These are the activations of a small neural network, seen along a few directions. Each row is one input.
Each table varies a few parts of the input and shows all the possible inputs, shuffled.
Descriptions start from the smaller parts, as in this example, which fits no table here: one of 3 separate values, together with either a single point or one of 11 places around a ring or (one of 4 places along a line, together with one of 8 places around a ring).
Shared parts are said once, and a part with two or three values counts as separate values.

Other details of the inputs vary at random and push rows far along three fixed directions, the same in every table; ignore that.

Table:
row 1: [ 23 -20 -13 -12 -43 -66  -6 -27  16   5   5  13  17]
row 2: [ 26 -14   3 -10 -40 -29   4 -23  27   6  40   8 -49]
row 3: [-38  12  -8  33  48  74   7  12 -35   6 -17 -29  18]
row 4: [-30  -6  11 -29  30  -7 -28   9  -3 -50 -11  12  65]
row 5: [ 42  15   4  12  -3  -1   7 -17  34  66 -35  -5 -51]
row 6: [  2   2 -17   0   5  19  18  10 -26  17 -19 -34   2]
row 7: [ 42   1 -27 -32 -63 -44  45  -7  13  74  11  -3 -41]
row 8: [-20  12   5  19  21  75  20  26 -11   1 -10 -30  -6]
row 9: [  9  -7  49 -16  -9  28 -25 -16  26 -43  24  -5 -23]
row 10: [-25   9  13  29  39  49   2  32 -20 -25  -6 -24  10]
row 11: [  6   8 -13   7 -21 -55   3  -9  -8  32  -7  12  30]
row 12: [  5  20 -54   1  30  29   6  -3   0  99 -54  -4 -27]
row 13: [  9  -7  17  18 -20 -28 -13  -9  24 -16  21  16   7]
row 14: [  7   6  52 -14  14   7 -13   9  19 -53  51  -2 -45]
row 15: [  2   9  -7   7 -16 -34   9  -1  -1  27  22  15 -14]
row 16: [-10  -1  13 -15  -2 -51 -12  22  18 -60  25  45  19]
row 17: [ 45  -2  14  -4 -61 -18  41  -9  18  14   9 -22 -68]
row 18: [-16  -8 -60  -9   7 -34   8 -13 -51  16 -46  -2  62]
row 19: [ -24   -4  -39  -17    5 -118  -26   28  -22  -37  -10   60   83]
row 20: [ 36 -23 -25   1 -61 -78  12 -28   6 -10  -1  11 -12]
row 21: [-6 -4 19  2  1 30 -7  2  7  1  3  3 12]
row 22: [  7   5  37  43   7  66   9  -3  11 -31  27 -19 -51]
row 23: [  2  17 -21  -5  11  57  17 -17 -25  87 -18 -45   7]
row 24: [ -4  -3 -26 -22  10 -25   1   6 -25  36 -26  -9  56]
row 25: [-26   8  -2   9  32  18  -3  25 -19  27 -16 -14  48]
row 26: [ 17   1  41  30  36   5 -22  -7  33 -68 -21  12 -60]
row 27: [ 20  -8   2  18 -42   6  21  -3   3   6  -2  -5 -33]
row 28: [-33   4  -5  -6  36  33  -8  25 -13   6 -20  -5  63]
row 29: [-14  -9 -18 -28   5  33  -8  -3  -6   9   2   0   4]
row 30: [-18   1 -32  10  14  20  -1   3 -11  25   8  13  21]
row 31: [-40 -11  19 -11  32  -8 -40  14   3 -90  20  53  39]
row 32: [ -1   8  36 -10  14  15 -13 -14  10 -29  43  -2 -44]
row 33: [  6 -14  30   0 -14  32  -5 -13  10 -49  10 -14 -42]
Description of these inputs: one of 3 separate values, together with either a single point or (one of 2 separate values, together with one of 5 places around a ring).
The inputs of row 18 and row 23 match in every part but the choice among 3 separate values. If row 27 is changed in the same way as row 18 into row 23, which row does it become? -> row 21
Which other rows does row 15 become when the choice among 2 separate values takes its other values? List them by row number. -> row 32
Which other rows does row 31 become when the place on the ring of 5 takes its other values? List them by row number. -> row 15, row 16, row 19, row 30

Table:
row 34: [  7  -7  10  -9 -15 -17  -4  -1  14 -22  21  13 -13]
row 35: [ 29  -2   6  -8 -42 -29  10 -18  17  27  20   4 -31]
row 36: [-18  -4  20  12  15  13 -12   6  -1 -57   8   5   9]
row 37: [-16   3  18  13  36  -2 -24   8  10 -53  -2  22   0]
row 38: [-16  -8 -51  -7  16 -44 -12   0 -16   8 -43  29  45]
row 39: [-17  -6  14   5  17 -13 -16   6  -1 -61  11  12  13]
row 40: [-13  -4 -39  -9  13   6   3  -2 -25  28 -30 -11  38]
row 41: [ 22  10  28  14   4   6  -4  -7  27   3   0  -3 -46]
row 42: [-11  -1  17  -6  12  -9 -21  -1   5 -26  13  12  21]
row 43: [-17  -4  19  -8  18  13 -16   5   0 -52  15   7   1]
row 44: [  4  -9  10   4 -13 -34  -7  -4   5 -31  -6   9  15]
row 45: [ -2  -5 -10  -5  13 -34 -18  -7   8 -15 -24  24  14]
row 46: [ 27   2   4  -2 -44 -31  24  -3   8  18  17   1 -39]
row 47: [ 20  11  20  19   0   0   4   0  19   9   2   0 -43]
row 48: [ 10   4  21  -5   0  44   6  -3  15  10  19 -18 -32]
row 49: [ 19  -7   0  -6 -47 -83   2  -9  14 -10  23  32  -5]
row 50: [ 17 -12 -42 -12 -40 -94   9 -10  -9  26 -25  16  35]
row 51: [-13  -3  23  13  14   8 -12   8   0 -47   3   3  14]
row 52: [-24   2 -28  -6  22  40  -2   3 -23  31  -7  -7  28]
row 53: [ 10  10  27   0   0  39   9   1   7  10  13 -23 -34]
row 54: [-16  -3 -37   3   8  35  10   2 -28  30 -28 -16  27]
row 55: [ 27  13  20   7 -23  30  28   0   7  39  19 -27 -56]
row 56: [ -1  -1   2   5   5  24   3  -2  -2  -5   6 -14 -18]
row 57: [ 18  -2 -32 -17 -33 -27  22  -8 -11  52 -16  -4   1]
row 58: [ -5   9 -12  -5  13  52  11   7  -9  52 -10 -26   8]
row 59: [-18   7 -20  -3  23  38   6  16 -18  34 -12 -14  32]
row 60: [-19   3  24   2  23   9 -21   7   2 -35  19  10  18]
row 61: [  2   6 -15   8   1  16  16   3 -13  35  -9 -21   1]
row 62: [-19  -5 -12   1  19  30  -5   0 -16  -6 -22  -9  31]
row 63: [ 13   4  17   2 -17  13  12   4  15   5  27  -6 -34]
The inputs of row 56 and row 50 match in every part but one. If row 38 is changed in the same way as row 56 into row 50, which row does it become? -> row 41
Describe the family of inputs behind these rows. -> one of 5 places around a ring, together with either a single point or one of 5 places along a line
Which other rows does row 63 become when the place on the line of 5 takes its other values? List them by row number. -> row 36, row 39, row 46, row 49
Start at row 43 and move only the place on the ring of 5, one step at a time. The first step leads to row 46. Which rows follow, in order? -> row 55, row 53, row 57
Which other rows does row 51 become when the place on the line of 5 takes its other values? List them by row number. -> row 55, row 59, row 60, row 61

Table:
row 64: [ -6  -2 -30  -2  -8 -10  13   1 -25  31 -20  -3  38]
row 65: [-12  -1 -40  -5 -12 -10  13  11 -25  35 -15   5  32]
row 66: [ 39   3  43  25 -25 -36  -2 -12  50 -23  21  20 -78]
row 67: [-35 -15 -28 -11  15 -50 -22   9 -26 -46 -17  19  86]
row 68: [  6 -12  14  -4 -16 -14  -2  -1   7 -35  13  -5  -1]
row 69: [ 27   7  35  13 -30  41  21  -3  14  13  41 -22 -75]
row 70: [  0  11  36  30  44  68 -14  -3  21 -17   4 -11 -51]
row 71: [  3   9   1  12  26   0  -6   4   1   9 -25   3  -8]
row 72: [-15   5  -1   3  48  36 -15   4  -3 -11 -37  -7   7]
row 73: [ 20  15  10  16   4   3  10   5  16  31 -14  -4 -42]
row 74: [ 23  -1 -27  -6 -40  10  37 -11 -10  66 -15 -25 -11]
row 75: [ -5 -12   9 -19  -3 -24 -13  -2   8 -53  22  18   6]
row 76: [-14  -3 -34 -19   4 -19  -8   2 -21  31 -15  10  57]
row 77: [  6 -19   1 -17 -35 -60  -8  -6   5 -48  13  28   5]
row 78: [-27   5  31  18  72  97 -29   1  11 -47 -10 -14 -18]
row 79: [  4   0 -39  -6 -30   1  26  -3 -24  61  -9 -14   3]
row 80: [-10  13   8  12  42  35 -10   3  -1   3 -24 -12 -11]
row 81: [-34   1  -2   6  36  35 -10  22 -18 -20  -4  -9  45]
row 82: [-11   2  50   0  17   3 -20  11  24 -80  49  19 -18]
row 83: [ 23   5   7  13 -25  26  26   1  -1  41  16 -32 -34]
row 84: [ -5   0 -42   9  13 -15  -1  -8 -10  35 -42   6  18]
row 85: [ 25   9 -10  -4 -34  17  35  -9   1  62  21 -25 -48]
row 86: [  8   4 -40  -9 -18   0  26   1 -18  65  -2 -10   2]
row 87: [ 18  -4  20   2 -40 -63   5  -2  17 -30  19  22  -4]
row 88: [-25   7   7  -8  32  37 -17  12  -4  -1   6   0  32]
row 89: [ 20  -9  21 -17 -39 -66  -9 -16  22 -20  28  22  -6]
row 90: [-35   1   0   0  33  37 -11   5 -22 -24 -10 -10  45]
row 91: [ 10 -19  -2 -31 -33 -77 -17 -13  12 -27   8  32  27]
Describe the family of inputs behind these rows. -> one of 4 places along a line, together with either one of 2 separate values or one of 5 places along a line
The inputs of row 75 and row 86 match in every part but the place on the line of 4. If row 77 is changed in the same way as row 75 into row 86, which row does it become? -> row 69
Which other rows does row 88 become when the place on the line of 5 takes its other values? List them by row number. -> row 65, row 81, row 82, row 87
Which other rows does row 64 become when the place on the line of 4 takes its other values? List them by row number. -> row 74, row 87, row 90
Which other rows does row 88 become when the place on the line of 4 takes its other values? List them by row number. -> row 76, row 89, row 91

Table:
row 92: [-13   1 -54  -9   8 -21  -2   5 -14  42 -36  16  50]
row 93: [ -1  -6   3  -7 -12 -19  -3   2   0 -31  14   6   6]
row 94: [  1   9 -18  11  14  66  20  -7 -15  56 -18 -36 -29]
row 95: [ -6   1  41  -3   1  12 -15  -3  17 -47  37  13 -16]
row 96: [ 28   5   3   6 -23 -14   7 -13  22  29  11   0 -40]
row 97: [ -1   1   3   8  -6 -52  -4   6  -2 -15   0  16  20]
row 98: [ 12  11 -14   4 -12 -23  13   7  -4  42   2   3  -7]
row 99: [ 22   3  23   7 -36  10  18 -12  13  17  25 -12 -36]
row 100: [-35  -6 -42   4  42  26 -10   7 -27   6 -36  -1  51]
row 101: [ -4  -6  40   7  16 -14 -27 -10  16 -65  11  10  -5]
row 102: [-20   0   9 -13  34 -16 -32   3   1 -50  -6  23  26]
row 103: [ 18  -3 -13   7 -35 -76  14   2   0   4   4  21  -7]
row 104: [ -4   0  46   2  18  62 -11   3  13 -24  41 -15 -33]
row 105: [  9   4  31   2   0  39  12   2   9  -2  18 -27 -28]
row 106: [-46  -8  -7  -5  43  38 -26  14 -26 -46  -4  -1  52]
row 107: [-26  -5 -26   5  36   9 -14   4 -18  -2 -31   2  57]
row 108: [  7   3 -16   2  -1  24  17  -4 -12  39 -19 -19 -22]
row 109: [  2  -6 -61   1 -15 -21  21   2 -18  62 -42   3  25]
row 110: [-13  -3  14  -5  10   5 -12   4  -2 -35   9  -2  22]
row 111: [  9  -6  -3  -1 -26 -12   8  -3  -2  17   6  -8   3]
row 112: [ 10   8  30  -3   1  41   5  -1  14   1  33 -16 -37]
row 113: [ 13  -7  31   1 -12 -44 -14  -1  23 -52   6  22  -8]
row 114: [  0   2  -2  -5   0  26  15   4  -5   4   5 -20 -10]
row 115: [-29   2  -3   9  45  38 -17  12  -8 -19 -21   0  41]
row 116: [  22   -8  -22  -14  -40 -100   -3  -18    9    9   -9   35    5]
row 117: [ 19   7  28  -1 -12   2   0   0  25  -1  14   5 -45]
row 118: [ 17  -1  -9   1 -43  -4  24 -10  -2  33  12  -5 -24]
row 119: [ -4  -2  14 -16   5 -11  -8   4   8 -29  17   7   5]
row 120: [  5  11 -16   9  10  67  25   7 -11  54 -21 -29 -27]
row 121: [  9  -4  -8  -5  -9 -37   0  -6  -3   4 -21   7  11]
Describe the family of inputs behind these rows. -> one of 3 separate values, together with either a single point or one of 4 places along a line or one of 5 places around a ring
The inputs of row 95 and row 99 match in every part but the choice among 3 separate values. If row 119 is changed in the same way as row 95 into row 99, which row does it become? -> row 105
List by row number the other rows that have the choice among 3 separate values in common with row 109. -> row 93, row 94, row 100, row 103, row 106, row 108, row 114, row 118, row 120
Which other rows does row 98 become when the choice among 3 separate values takes its other values? List them by row number. -> row 97, row 103
